Each row below is a small network's average activation on inputs in which a field has the value named, seen along a few directions.
Values that are neighbours, or in one group, have similar rows; names and order tell nothing.
In the rows, zero is written as 500.
Random noise pushes rows far along 8 fixed directions. That doesn't count. These rows show it; they differ only by the noise:
[446 442 541 579 514 343 655 450 386 517 446 400 680 446 521 574 485 517
 538]
[570 492 447 360 545 398 218 401 558 543 402 615 181 303 689 644 392 672
 713]
[607 503 427 425 430 382 582 606 523 425 319 485 488 482 504 540 466 431
 423]
[373 584 473 693 753 610 665 447 628 395 342 255 578 728 607 407 569 601
 385]
[602 502 435 499 365 472 530 578 613 442 373 531 437 563 573 527 473 484
 469]
[567 542 490 523 481 611 223 365 580 612 366 681 306 309 707 604 378 547
 649]
[512 374 539 479 354 412 464 387 610 520 561 566 436 517 491 682 395 546
 699]
[317 416 626 387 294 572 258 596 568 384 985 786 434 389 169 407 718 389
 485]
[472 507 529 723 478 650 526 341 640 573 415 504 550 608 660 558 421 539
 580]
[370 531 454 587 616 423 779 499 580 488 609 487 635 736 479 371 570 498
 381]


Field Rebu:
w2: [425 502 514 511 452 561 494 459 680 400 689 600 434 696 412 422 551 497
 493]
w11: [554 342 580 401 371 471 338 370 580 428 349 393 353 437 445 764 336 539
 784]
w1: [457 490 418 402 588 293 689 450 511 623 626 615 470 548 473 467 364 413
 524]
w3: [509 460 483 483 394 347 636 681 373 467 579 485 566 561 493 464 565 442
 442]
w9: [591 521 516 643 430 640 448 456 503 597 388 497 455 624 738 601 372 537
 595]
w12: [666 435 422 430 306 522 479 449 645 612 629 699 377 656 581 505 397 581
 637]
w17: [357 486 537 504 633 459 632 544 436 480 626 367 596 651 330 474 555 447
 454]
w8: [585 470 589 492 283 826 194 506 537 578 528 630 483 347 323 596 421 296
 511]
w4: [611 634 390 421 605 523 432 543 461 479 263 465 368 348 637 400 547 611
 419]
w14: [386 442 624 564 402 735 447 467 636 442 638 501 538 602 227 533 530 241
 447]
w13: [523 492 530 438 563 584 411 483 546 478 625 438 449 570 424 491 536 600
 567]
w5: [425 504 458 479 671 355 479 506 482 514 739 417 338 606 557 446 553 729
 549]
w6: [381 521 565 562 774 632 206 462 488 466 529 350 278 541 666 464 592 797
 576]
w16: [409 444 530 438 631 457 640 276 604 521 581 485 592 540 307 618 413 462
 550]
w15: [685 511 479 386 287 605 406 651 539 395 457 569 435 435 452 450 579 466
 431]
w7: [582 549 474 520 394 617 470 562 536 401 346 446 460 474 595 422 599 565
 412]
w10: [506 523 503 531 579 713 569 386 651 558 560 454 607 740 353 498 381 432
 506]
Rebu is arranged as a ring.
- A walk along Rebu starts at w3 and steps to its neighbour w17. Put w8, w13, w6, w16, w15 in the order it reaches them. => w6, w8, w13, w15, w16
- Which values are neighbours of w11? Give them in the order they are listed. => w2, w1
- What is the length, in steps, of the shortest route from w5 to w4? => 6

Field Mifo:
n3: [589 552 300 501 617  47 811 673 101 650 535 440 618 470 855 278 630 821
 454]
n11: [654 441 515 513 328 595 511 524 569 537 420 449 546 588 451 627 371 450
 545]
n8: [707 529 408 262 486 421 705 606 464 472 234 490 631 441 268 510 431 254
 283]
n13: [531 431 503 632 297 301 526 577 252 686 714 569 585 447 711 474 542 679
 609]
n6: [563 472 535 421 345 683 571 572 730 223 414 348 511 636 209 496 584 374
 366]
n14: [656 446 451 449 209 317 479 620 457 522 357 651 394 451 659 600 384 426
 555]
n9: [545 552 384 482 537 422 560 674 448 535 445 431 447 599 635 418 519 561
 451]
n12: [567 482 455 442 660 351 395 397 405 542 242 415 306 345 708 720 303 565
 656]
n7: [405 585 525 654 793 542 526 318 315 755 337 452 589 377 718 533 350 507
 586]
n17: [354 581 527 571 521 710 339 479 622 439 662 599 395 432 554 319 695 656
 475]
n15: [408 498 476 404 640 321 581 470 553 425 483 520 509 524 413 509 507 484
 455]
n16: [502 542 533 252 743 245 461 482 172 691 701 692 586 114 295 472 441 370
 444]
n5: [479 471 564 416 448 454 413 498 394 406 462 555 595 211 359 555 581 399
 480]
n1: [327 469 623 579 422 559 405 572 473 318 624 481 565 455 322 452 651 405
 441]
n4: [610 541 364 319 482 289 750 543 512 621 711 737 565 637 374 389 501 370
 363]
n2: [562 508 526 526 287 591 375 600 528 406 325 551 500 337 505 503 531 339
 400]
n10: [482 534 553 634 711 678 510 329 453 585 248 286 585 469 565 654 317 415
 595]
Mifo is arranged as a ring.
- Which values are neighbours of n9? Give them in the order they are listed. => n13, n10
- Which values are neighbours of n8? Give them in the order they are listed. => n6, n4
- Which values are neighbours of n1? Give them in the order they are listed. => n14, n2
- Which values are neighbours of n5? Give them in the order they are listed. => n17, n15
- What is the length, in steps, of the shortest route from n3 to n12? => 7
